A small network was trained on made-up records. Each row is its average activation on records with the value named, seen along a few directions.
Values that are neighbours, or in one group, have similar rows; names and order tell nothing.
(in the rows, 500 means zero)
Random noise pushes rows far along 5 fixed directions. That doesn't count. These rows show it; they differ only by the noise:
[537 294 553 542 459 536 598 470 511 643 319 438 581 670 344 434 376 645
 383]
[583 504 473 354 418 522 242 561 479 409 601 552 325 316 613 597 397 437
 768]
[419 600 406 533 630 400 606 546 396 646 591 571 657 466 579 566 654 465
 464]
[424 684 512 188 358 666 480 498 548 510 689 490 484 421 541 687 408 421
 528]
[562 349 474 495 359 660 550 494 491 517 348 408 617 631 477 463 372 657
 468]
[489 448 528 401 503 499 535 489 495 627 509 497 486 515 392 546 418 491
 459]
[500 361 593 642 574 363 553 501 511 700 373 536 566 615 398 441 489 611
 416]


Values of B:
b4: [545 550 589 400 332 595 447 465 659 431 493 487 504 465 607 503 454 526
 468]
b3: [496 716 572 533 657 333 352 532 621 422 644 615 370 250 750 530 695 291
 606]
b6: [574 525 368 485 601 360 359 537 436 380 747 568 251 252 578 470 564 373
 611]
b2: [419 807 452 624 547 391 534 496 472 514 635 600 679 563 650 516 688 618
 427]
b7: [433 455 138 575 627 555 791 539 231 436 450 453 766 541 538 510 642 471
 496]
b10: [605 276 296 397 550 575 580 506 312 542 437 422 485 475 367 507 390 454
 510]
b1: [352 611 531 489 481 662 629 518 483 387 503 426 557 537 562 517 616 479
 517]
b5: [495 548 470 425 487 505 543 418 447 417 515 480 452 596 285 505 431 404
 400]
b9: [450 654 525 807 519 485 478 487 520 436 366 520 696 557 673 434 749 528
 433]
b8: [397 601 430 676 592 518 673 553 507 432 571 441 676 532 643 413 739 507
 429]
B is arranged as a network in which each value has 3 neighbours.
Q: List every value one step from b10, in the order listed.
A: b4, b2, b7
Q: List every value one step from b8, in the order listed.
A: b3, b6, b1

Values of F:
f6: [525 489 274 475 677 544 680 412 338 499 476 387 545 572 191 477 511 262
 270]
f1: [341 526 877 162 319 613 696 389 747 827 428 472 594 750 150 684 240 498
 201]
f4: [425 527 548 353 413 495 425 495 521 585 692 545 370 532 220 583 386 489
 484]
f9: [554 503 845 377 423 482 340 392 829 442 506 479 143 466 376 471 276 390
 403]
f3: [488 562 401 217 629 407 537 362 275 678 578 567 336 408 152 642 448 248
 356]
f10: [746 294 283 553 349 713 471 546 409 318 401 336 587 453 816 343 446 706
 600]
f2: [435 533 372 392 525 527 624 478 393 330 564 473 457 523 375 474 535 462
 569]
f8: [469 500 366 628 635 307 709 545 482 648 573 564 755 570 584 461 580 651
 395]
f7: [455 414 355 667 647 575 637 551 341 384 398 446 495 435 653 425 659 489
 567]
f5: [426 357 481 576 825 316 599 596 391 840 517 518 533 339 438 536 700 300
 500]
F is arranged as a network in which each value has 3 neighbours.
Q: List every value one step from f1, in the order listed.
A: f3, f8, f5
Q: List every value one step from f2, in the order listed.
A: f6, f4, f7
